Each row below holds a small network's activations on one input, seen along a few directions.
Each table varies a few parts of the input and shows all the possible inputs, shuffled.
A made-up example of a description, with smaller parts first: one of 2 separate values, together with either a single point or one of 11 places around a ring or (one of 6 places along a line, together with one of 8 places around a ring).
Shared parts are said once, and a part with two or three values counts as separate values.
In the rows, zero is written as 128.

Rows:
row 1: [135 137 133 136 116 147 153 153 121 153  97]
row 2: [149 136 148 146 132 162 152 142 120 148 119]
row 3: [ 81 135 121 124 155  74  81 106 167  87 172]
row 4: [ 84 131 120 123 154  74  85 106 166  90 167]
row 5: [118 120 151 120 158  79  89  95 141  76 202]
row 6: [141 112  72  87  44 203 162 142  91 194  24]
row 7: [141 107  71  88  42 202 163 141  90 194  21]
row 8: [124 132 121 127 114 112 137 147 131 143  92]
row 9: [100 132 105 122 129  94 115 133 152 121 124]
row 10: [122 137 123 128 114 112 134 148 132 140  97]
row 11: [137 132 132 135 115 148 156 153 120 155  92]
row 12: [157 128 151 148 149 152 141 123 115 122 150]
row 13: [116 125 152 122 158  79  86  96 142  74 207]
row 14: [ 98 137 107 123 130  94 111 133 153 118 129]
row 15: [159 123 151 146 149 153 144 123 114 124 145]
row 16: [147 122 149 141 157 127 121 111 115 108 172]
row 17: [144 127 149 143 157 127 118 111 117 106 177]
row 18: [151 131 148 145 131 163 154 142 118 150 115]
Question: The inputs of row 16 and row 17 match in every part but one. If row 7 is changed in the same way as row 16 into row 17, which row does it become?
Answer: row 6
Question: What do these inputs look like to the network?
Answer: one of 2 separate values, together with either a single point or one of 8 places around a ring

Rows:
row 19: [171 119 143 129 102 170 164 128  86 140  94]
row 20: [117 144  97 107 100  87 145 179 119 154  70]
row 21: [183 107 172 121 114 138 169 148  79 148  73]
row 22: [109 158  89 131 113  95 151 181 165 162  58]
row 23: [110 136 135 120 121  45  92 127 125 106 155]
row 24: [133 144 138 155 131 185 158 144 119 185  96]
row 25: [155 130 138 137 167 144 122 106 122  95 192]
row 26: [112 133 180 171 184 122 144 148 153 121 167]
row 27: [103 125 136  94 114 101  76  87 137  99 167]
row 28: [ 84 151 123 165 160  48 107 156 174  99 128]
row 29: [113 112  93  88  89 165 113 126 137 144  97]
row 30: [163 123 114 138 110 193 143 125  89 144 105]
row 31: [105 131 143 101 104  76  88 100 131 103 168]
row 32: [112 136 162 162 184 137 141 135 144 118 181]
row 33: [169 124 167 136 152 118 131 109 122  98 187]
row 34: [114 105 104  74  66 151 121 123 120 138 105]
row 35: [168 122 126 137 104 181 157 124  88 142 101]
row 36: [ 85 138 126 133 159 113  95 110 168  96 145]
row 37: [153 130 107 150 116 200 140 128  94 159 111]
row 38: [127 137 141 150 180 153 131 121 132 106 186]
row 39: [119 127 103  90  76  99 147 162 106 144  82]
row 40: [104 157  98 139 111 129 154 160 185 164  63]
row 41: [133 147 156 157 137 169 167 157 131 190  81]
row 42: [140 132 132 145 175 152 125 111 125 102 197]
row 43: [176 117 176 140 152 103 130 116 119 104 182]
row 44: [145 135 117 154 120 200 144 137 104 169 102]
row 45: [ 97  66  31  83  88 144 111  86 125 139  98]
row 46: [114 115 111  76  59 127 139 136 114 139 103]
row 47: [ 96 129 126 103 144 120  77  94 151  94 158]
row 48: [ 73 152 132 165 162  83 119 139 190  94 128]
row 49: [109 132  93 116 105 159 127 136 157 157  80]
row 50: [104 144 129 140 144  36  91 150 137 109 145]
row 51: [ 83 106  69  92 148  96  69  49 139  93 152]
row 52: [176 115 152 128 107 157 168 133  81 143  86]
row 53: [163 127 151 140 157 130 130 105 123  97 190]
row 54: [185 106 196 141 153  81 124 132 117 112 174]
Question: The inputs of row 36 and row 49 match in every part but one. If row 33 is changed in the same way as row 36 into row 49, which row does it become?
Answer: row 19
Question: What do these inputs look like to the network?
Answer: one of 2 separate values, together with either a single point or one of 8 places around a ring or one of 9 places along a line
Question: Start at row 31 and move only the place on the ring of 8, one step at a time. The first step leads to row 23. Which rows follow, in order?
Answer: row 50, row 28, row 48, row 36, row 47, row 27
Question: Which other rows does row 37 become when the choice among 2 separate values takes its other values? List them by row number.
Answer: row 42

Rows:
row 55: [120 114 138 115 120  29 104 128 131  84 133]
row 56: [190 120 176 128 148  92 145 127 101 109 171]
row 57: [133 126 165 153 172 154 132 121 122 110 187]
row 58: [162 125 130 154 120 192 172 139 109 169  55]
row 59: [105 159 107 112  57 108 145 190 115 171  72]
row 60: [139 137 147 160 180 147 123 109 129  87 210]
row 61: [161 141 167 140 109 187 156 152 113 165  79]
row 62: [102 134  94 114  98 151 159 152 172 162  67]
row 63: [166 157 164 143 100 162 153 168  77 182  86]
row 64: [122 127  47 128 102 144 163 183 117 183  39]
row 65: [ 68 135 124 124 155  86  84 113 171 113 157]
row 66: [ 80 127 130 122 147  77  98 116 169 114 144]
row 67: [116 129  69 115  97 154 165 168 150 169  49]
row 68: [164 122 177 136 157 125 140 127 115 116 173]
row 69: [ 96 148 104 136 162  58  61  93 166  70 177]
row 70: [154 126 152 149 124 192 167 135 129 158  71]
row 71: [ 67 142 116 130 162  88  77 108 175 110 164]
row 72: [107 117 137 116 125  45 102 127 143  93 136]
row 73: [103 148 110 109  73 140 154 168 154 162  72]
row 74: [156 137 141 156 177 128 118 107 129  75 218]
row 75: [ 92 121 136 116 132  60  99 123 154 103 140]
row 76: [112  80  41  15  35 175  98  61  75 122  88]
row 77: [177  61  90  69  52 224 111  59  62 152 134]
row 78: [146 124 171 147 168 143 143 122 122 116 173]
row 79: [178 120 177 132 152 109 143 128 110 112 172]
row 80: [128 130 157 160 177 156 129 116 125 102 194]
row 81: [162 126 108 168 121 181 176 144  77 187  51]
row 82: [ 79 149 108 134 165  76  66  98 172  91 173]
Question: The inputs of row 82 and row 60 match in every part but one. If row 62 is changed in the same way as row 82 into row 60, which row does it become?
Answer: row 70
Question: What do these inputs look like to the network?
Answer: one of 2 separate values, together with either a single point or one of 5 places along a line or one of 8 places along a line
Question: Start at row 81 and move only the place on the line of 5, one step at a time. The first step leads to row 58. Which rows follow, in order?
Answer: row 70, row 61, row 63
